Each row below holds a small network's activations on one input, seen along a few directions.
Each table varies a few parts of the input and shows all the possible inputs, shuffled.
Descriptions start from the smaller parts, as in this example, which fits no table here: one of 6 places along a line, together with either a single point or (one of 2 separate values, together with one of 5 places around a ring) or one of 11 places around a ring.
Shared parts are said once, and a part with two or three values counts as separate values.
(in the rows, 128 means zero)

Table:
row 1: [ 67 132 101 114  85 166 142 175 130 154 166]
row 2: [219  61  88 203 106  87 170 131 113 149 107]
row 3: [ 95 138 146 118  92 122 134 177 182 112 129]
row 4: [142  60  63 215 160  70 208 129 134 147 115]
row 5: [158 168 176 101 100 129 125 132 139 120 183]
row 6: [158  24  72 206 105  98 170 157 116 128 100]
row 7: [117 168 150  98 117 167 128 160 103 106 173]
row 8: [151 168 122  54 147 118  22  86 123 121 110]
row 9: [ 89 174 169 106 140 166 122 100  98  89 132]
row 10: [226  42  93 181 111 124 162 116  77 127 153]
row 11: [ 78 143 105 149  74 117 129 169 183 150 157]
row 12: [127  62  65 185 176  96 225 132  79 160 127]
row 13: [146 151 212  96 153 156  87  90 144 112 140]
row 14: [ 71 135  94  39 155 140  43 140 108 127  70]
row 15: [106 162 105 122  96 182 123 154 108 136 198]
row 16: [ 66 143 165 125 115 121 130 117 178  96  89]
row 17: [127 181 183 125 113 111 128  86 178 117  96]
row 18: [150 175 109  71 139 101  30 101 168 135  64]
row 19: [135 163 189 103 120 148 119  73 140  95 140]
row 20: [ 60 130 190  89 163 157 110 139 124 126 101]
row 21: [105 178 103  56 167 137  23 115  80 115 103]
row 22: [215  67  78 186 162 117 199  87 101 138 166]
row 23: [143  27  74 175 122 123 188 160  59 140 111]
row 24: [145 168 118 142  69 128 128 142 188 162 163]
row 25: [166  94  66 193 186 111 207 110  55 141 158]
row 26: [ 94 173 198 105 176 153  90 114  97 116 134]
row 27: [ 72 142 194 123 152 108  98 132 176 122  91]
row 28: [153 149 125 120  75 166 118 129 151 141 208]
row 29: [138 169 206 119 147 119  96 102 182 134  96]
row 30: [212  73  69 203 152 102 204 104 144 151 119]
row 31: [ 72 149 153  94 109 130 148 179 118 134 143]
row 32: [161 164 159 113  87 133 132 149 189 125 135]
row 33: [ 49 142 167  96 129 149 142 122 120 109 101]
row 34: [ 89 137  91  68 141 110  30 133 167 114  57]
row 35: [177  70  80 187 136 117 172 138  29 130 144]
What is each input in this table made of?
> one of 5 places around a ring, together with either one of 2 separate values or one of 5 places along a line
Changing only the place on the ring of 5 turns row 19 into row 33. The same change can be made to row 8. Which row results?
> row 14
Change only the choice among 2 separate values in row 22. List by row number the other rows that result.
> row 10
List by row number the other rows that have the place on the ring of 5 in common with row 24.
> row 2, row 17, row 18, row 29, row 30, row 32
Change only the place on the ring of 5 in row 13. List by row number the other rows that result.
> row 20, row 26, row 27, row 29
Change only the choice among 2 separate values in row 6. List by row number the other rows that result.
> row 4

Table:
row 36: [ 95 104  80 118  86 162 124 202  48 142 189]
row 37: [ 75 175 183  36 172 144  73 104  92  82 103]
row 38: [138 176 158  89  95 105  21 117 212 108 115]
row 39: [198 134  76 161 154 118 184 122 109 153 177]
row 40: [136 163 129  59 148 134  21 106 130 122  41]
row 41: [172  48 123 193 164 107 188 160 117 130 111]
row 42: [152  67 120 198 164  78 163  94  81 172 126]
row 43: [190 109  92 182 109 120 196 132 135 120 163]
row 44: [179  88  70 162 144 114 159  80  96 149 127]
row 45: [ 52 212 219  89 141 198  83 103 136  93 156]
row 46: [ 94 194 215  86  66 166  88 124 222 136 165]
row 47: [159  72 120 195  89 104 212 131 119 114 119]
row 48: [ 25 121  80  96 133 114 153 189 166 144  72]
What is each input in this table made of?
> either one of 2 separate values or one of 5 places around a ring or one of 6 places around a ring

Table:
row 49: [154  19  76 172 106 127 146 154  45  77  70]
row 50: [ 80 162 191  38 133 161  75 149  75 115 135]
row 51: [201  75  48 182 166 117 157  48 120 176 123]
row 52: [ 32 166  95  67 144 129  76 139 169  99 103]
row 53: [141 136 174 191 105  84 211 121 173 142  98]
row 54: [ 84 194 138  40  98 170  72 144  93 120 146]
row 55: [194 113 125 151  66 138 133 160 191 155 195]
row 56: [ 67 141 159 172 114 115 223 130  85 122 182]
row 57: [103 156 181 112 177 138  52  91 199 115  64]
row 58: [ 90 100 109 155  81 109 177 216 162 169 119]
row 59: [157 180 220  56 129 143  61 103 123 117 126]
row 60: [142 201 119  82  92 181  67  84 202 100  97]
row 61: [132  31  45 153 160 105 148 139  69 144 108]
row 62: [ 50 133 204  51 173 134  66 143 103 116 112]
row 63: [126  61  20 165 170 132 172 101  72 174 129]
row 64: [166 199 167  38 101 145  67  99 147 111 156]
row 65: [148 157 186 176 122  84 211  90 130 121 192]
row 66: [ 66 118 147 171 107 103 224 166 126 142 106]
row 67: [ 62 199  88  64  92 165  73 141 143 110 108]
row 68: [126 148 234  89 165 157  51  84 158 117  83]
row 69: [208  67  72 196 151  85 132 102 107 152  81]
row 70: [180 143 159 185  86 174 158 107 150 114 223]
row 71: [169 106 137 153  88  84 171 169 215 157 128]
row 72: [232 110  86 161 218 111 176  94  83 134 141]
row 73: [117  94  95 132  66 157 146 206 144 153 203]
row 74: [ 28 140 151  74 184 115  66 150 144 115  93]
row 75: [104 138 128 152  97 147 166 168  91 123 250]
row 76: [226  48 102 191  98  78 124 109  82  92  65]
row 77: [151 105  59 164 216 137 183 139  30 146 130]
row 78: [104 199 125 106 135 116  54  92 211 111  74]
Changing only one part turns row 70 into row 75. The same change can be made to row 71. Which row results?
> row 58
What is each input in this table made of?
> one of 2 separate values, together with either one of 4 places along a line or one of 5 places around a ring or one of 6 places around a ring
Change only the choice among 2 separate values in row 60. List by row number the other rows that result.
> row 67
Change only the choice among 2 separate values in row 73. List by row number the other rows that result.
> row 55

Table:
row 79: [ 59 151 146  76 104 143  93 149 117 121 148]
row 80: [171  90 127 181 151 132 203 127  62 142 180]
row 81: [218 109  90 176  84 105 158 131 151 154 170]
row 82: [183  52 107 179 138  82 153 114  96 120  81]
row 83: [121 151 138  75 171 134  52 111 149 111 104]
row 84: [140  93  43 165 154 120 170 107  81 132 124]
row 85: [123 178 179 101 143 124  73  84 172 136 104]
row 86: [117 186 189  88 113 140 123 110 185 103 125]
row 87: [ 89 153 125  66 134 147  73 158 106 129  93]
row 88: [102  71  88 191 126 108 208 172 139 156 132]
row 89: [ 83 174 176 109  91 173 102 145 151 104 146]
What is each input in this table made of?
> either one of 5 separate values or one of 6 places around a ring
A walk changes only the place on the ring of 6. It starts at row 87 and steps to row 83. List the rest of the walk in order.
> row 85, row 86, row 89, row 79
